Each row below holds a small network's activations on one input, seen along a few directions.
In each table, some parts of the input vary, and every possible input appears once, in random order.
A made-up example of a description, with smaller parts first: line(6) and (point or (values(2) and ring(5)) or ring(11)).
Shared parts are said once, and a part with two or three values counts as separate values.

Other details of the inputs vary at random and push rows far along three fixed directions, the same in every table; ignore that.

Table:
R1: [-22.8  39.7  30.9  12.4 -14.9 -63.1  61.4 -41.5 -13.8 -78.9   0.7]
R2: [ 17.5  12.8  41.6  10.3 -25.8 -46.9  35.3 -32.1  10.5 -59.7 -21.5]
R3: [-22.2 -17.0  -6.5  -1.7  53.7 -31.5 -34.0  50.9 -14.0  -6.2 -42.1]
R4: [  0.8  18.5  22.1  35.1  11.4 -43.2  23.9 -27.4 -15.9 -62.4 -19.2]
R5: [ 38.5  -4.0 -23.1  62.4   8.4  54.3 -46.7 -18.6 -23.2  12.0   6.5]
R6: [-37.7   3.2 -15.7 -25.5  -3.4  18.9  -7.9   4.1  -6.7  20.0  40.9]
R7: [  9.1 -29.5 -27.4 -12.2  -7.0  50.1 -37.4  32.1   6.2  49.2  -0.6]
R8: [  0.1   4.9  16.7  20.4 -64.1 -65.9  55.3 -35.6  -1.5 -29.9 -14.5]
R9: [ -4.3  39.7  10.1  15.4  -2.8  30.0  30.4 -63.0   2.6 -49.4  31.3]
R10: [-11.3 -14.9 -44.4 -34.4  -0.3  22.0 -24.2  -6.2   1.4  36.9   7.9]
R11: [ 18.8  -5.4  -5.8  61.4  -7.8 -33.9 -13.0   1.9 -40.0 -18.2 -26.2]
R12: [-33.3 -13.6 -14.4 -22.3  -1.1  21.4  -8.2  -0.1   3.2  22.2  39.5]
R13: [-29.8 -19.7  -5.7  -3.9   9.2 -51.4 -13.8  39.9 -23.4   9.6  -9.9]
R14: [ 17.3  33.7   7.2  13.3 -49.9  16.7  34.2 -54.5 -12.1  11.7  34.4]
R15: [  4.0   4.4 -18.2 -18.0   1.9  20.9 -21.2   9.9   4.7  71.0  18.3]
R16: [-15.7  -1.3  -1.2 -42.2 -25.8   9.4   2.4  -2.3  30.3  35.0  36.9]
R17: [-12.6 -30.0   9.3 -22.9  16.1 -39.3   0.3  49.5  11.3  -6.7 -49.4]
R18: [ 93.2 -25.0   9.1  67.9  37.5   9.8 -45.4  33.3  -2.1 -18.8 -54.2]
R19: [  4.4  49.6   3.1   2.7 -31.1  20.4  51.2 -73.0  40.0 -28.2  15.2]
R20: [-31.3   8.0 -18.2 -41.5 -31.4   3.3  23.4 -12.9  36.1  39.6  28.8]
R21: [ 40.8 -16.0 -13.2  82.0  12.2 -21.0 -46.4  16.5 -45.7  -5.9 -43.6]
R22: [-32.7 -13.0  -4.6 -10.1  43.5 -35.6 -18.0  43.6 -11.7 -12.0 -35.0]
R23: [-41.6   4.3  -3.8 -36.9  29.2  27.6   1.2  -5.3  16.2  -5.8  26.9]
R24: [ 35.2   2.4 -22.4  59.6   6.1  51.6 -44.1 -20.4 -25.5   8.8   8.2]
R25: [ 25.7  32.9  10.5   3.2 -27.1  40.8  50.8 -44.1  24.7 -38.3  27.1]
R26: [ 38.7  10.3  22.8  44.5   8.4 -32.7   6.7 -10.7 -20.3 -16.8 -47.8]
R27: [ 20.4  15.5  42.8  27.0 -13.4 -42.0  47.1 -14.1 -21.1 -37.5 -27.1]
R28: [ -7.3   4.7   8.4 -33.5  21.6  41.6   8.7  22.8   9.8  26.0  19.3]
R29: [ 55.0  -0.6   2.0  27.4 -35.2  51.9 -17.2 -20.7  -2.5   3.3  18.2]
R30: [ 21.5  15.9 -22.6  48.4 -12.2  45.7 -24.0 -25.6 -26.0   0.9  15.8]
R31: [-22.5   3.8 -30.4 -53.4  23.1  28.4  -8.7 -16.2  19.0   5.8   0.2]
R32: [-34.6  12.1 -18.1 -27.0  32.6  39.1 -19.4  10.6   2.9   3.2  12.5]
R33: [ 64.4  -1.2  -6.4  56.1  -7.7  59.5 -24.2  -3.6 -22.9  34.3   8.2]
R34: [-24.0  31.5   3.5 -51.3  11.4  13.4  20.0  -9.6  25.7  29.3  24.5]
R35: [ 15.4 -36.7  16.3 -13.6  32.0 -22.2 -32.7  59.7  10.1  -1.2 -46.2]
R36: [-20.3 -28.5  19.5 -35.8 -27.1 -65.6   8.6  27.8   6.4   8.0  -7.6]
R37: [ 49.6   1.0 -11.4  33.6 -32.5  46.5   5.4 -17.7   3.0   5.8  18.0]
R38: [-40.8  -6.6 -10.9 -29.6  -6.6  16.4   4.1  -4.5   2.2  17.0  47.8]
R39: [-40.3  -7.2   8.7 -19.8  38.2 -49.5  -2.2  32.7  -6.2 -21.2 -21.9]
R40: [-62.1  -0.6  25.0 -61.1 -20.4 -77.0  62.6   4.2  30.4 -28.0 -17.0]
R41: [  0.6 -23.8  14.7 -17.6  30.3 -38.9 -23.3  40.2  27.4   6.0 -40.1]
R42: [-20.9 -33.3   2.5  -1.7  54.2 -35.3 -25.9  39.0  -0.5  -8.7 -37.8]
R43: [ 18.7 -22.3  -6.6 -27.5  -5.7  34.6 -16.5  34.3  16.5  34.8  34.8]
R44: [-21.6   1.4   4.4 -39.6 -27.5  20.5  21.0   7.0  -5.4  43.0  39.8]
Each input here is: values(2) and (point or line(9) or (values(3) and line(4))).
Changing only the values(2) part turns R18 into R43. The same change can be made to R39. Which row results?
Answer: R6
Changing only the values(2) part turns R20 into R19. The same change can be made to R29. Which row results?
Answer: R35
Change only the line(9) part in R24. List by row number the other rows that result.
Answer: R5, R6, R11, R12, R13, R21, R30, R38
Change only the line(9) part in R22. List by row number the other rows that result.
Answer: R1, R3, R4, R9, R23, R32, R39, R42

Table:
R45: [-26.5 -46.3   6.5 -52.9  33.3 -45.5 -14.1  75.0  24.4  48.1 -27.9]
R46: [ 15.0  -7.4 -14.9   6.9  -8.8   9.4  -8.2   1.2  -2.7   3.0 -16.7]
R47: [ 23.4  -6.2   9.0   3.2  -1.1  11.0 -12.2   4.9  -4.8   2.1   1.7]
R48: [ -8.4   6.0   4.2  -0.9 -22.1 -29.3  11.8 -14.6  11.0   2.2   8.5]
R49: [  1.1 -10.1  -9.6  17.4  -7.7  13.5 -13.6   5.3 -19.0  -1.7   1.3]
R50: [  5.2   1.8   6.9   7.1  17.2  21.0 -11.1   3.3  -3.7 -15.2 -11.0]
R51: [-22.1  10.5  -0.4 -60.6  -2.4  79.6   8.1  -2.9  32.9  39.5  70.4]
R52: [ -9.1   3.7  13.1   1.5 -17.1 -26.6  10.8  -4.4  -0.8  -6.3  21.8]
R53: [  2.4  -8.3 -18.8  13.4 -11.5   9.1 -11.9  -4.7  -6.9   5.5 -12.8]
R54: [  7.1  15.9   2.2  18.1  14.7   8.8  -3.5   4.8 -29.0  22.2  -2.1]
R55: [ -1.7  -8.6 -19.5  20.8  -2.9   1.0 -10.9  -7.9  -2.6   8.8  -4.3]
R56: [  2.9   6.5 -15.3  10.5  21.4   0.4 -17.0 -15.1   6.9  -4.6  -5.1]
R57: [  5.2   2.9  -3.2   4.0  12.0  15.2 -10.3  -5.7   8.0  -7.7 -25.6]
R58: [-18.9   6.8  13.7  -9.3   6.3 -14.0  14.1 -11.7  -5.9 -29.5   5.5]
R59: [ -8.9  11.9  18.6  -5.7   0.5  -9.3  25.6   6.8   6.8 -26.8   5.6]
R60: [ 12.1   6.7  -3.4   9.3  11.6  13.6  -5.0   5.6  15.1  -5.3 -19.6]
R61: [ 21.2  -7.3  -9.6  10.1  -0.6  10.3   0.5   6.2   7.1   6.7 -10.2]
R62: [ -7.2  -1.3   6.5  -7.9 -19.9 -12.3  21.8   2.0 -11.8 -18.7   9.0]
R63: [ -0.2  -1.1  11.5  -4.0 -11.9 -14.0  29.4   7.3  -2.3 -14.9  13.6]
R64: [  7.6  19.9  -5.9  13.7   9.9   4.4  -0.9  -6.1 -15.9  29.2 -15.5]
R65: [-17.8   8.2   3.2 -11.9   2.6 -17.2  14.9 -22.0   5.7 -21.4  -9.2]
R66: [ -1.2 -10.7 -10.6  25.7   2.1   6.4 -13.5   2.6 -14.9   1.5   9.7]
R67: [ 15.5  -3.7   3.0   8.1  -6.4   7.1 -18.7   2.0  -9.2   4.0   5.2]
R68: [ -3.1   4.1   6.6 -12.2 -24.8 -24.5  12.8 -15.9   6.1  -3.3   1.0]
R69: [ 23.8  -5.5  -0.1  -0.6  -5.0   4.8 -11.3  -3.8   7.8   9.5 -12.3]
R70: [-17.2  11.2   6.1  -3.8  10.4 -22.8  12.4 -12.1  -2.4 -26.8  18.9]
Changing only one part turns R45 into R51. The same change can be made to R46. Which row results?
Answer: R62
What is each input in this table made of?
Answer: values(2) and (point or (values(3) and line(4)))
Change only the values(3) part in R70. List by row number the other rows that result.
Answer: R52, R66
Change only the values(2) part in R64. List by row number the other rows that result.
Answer: R54
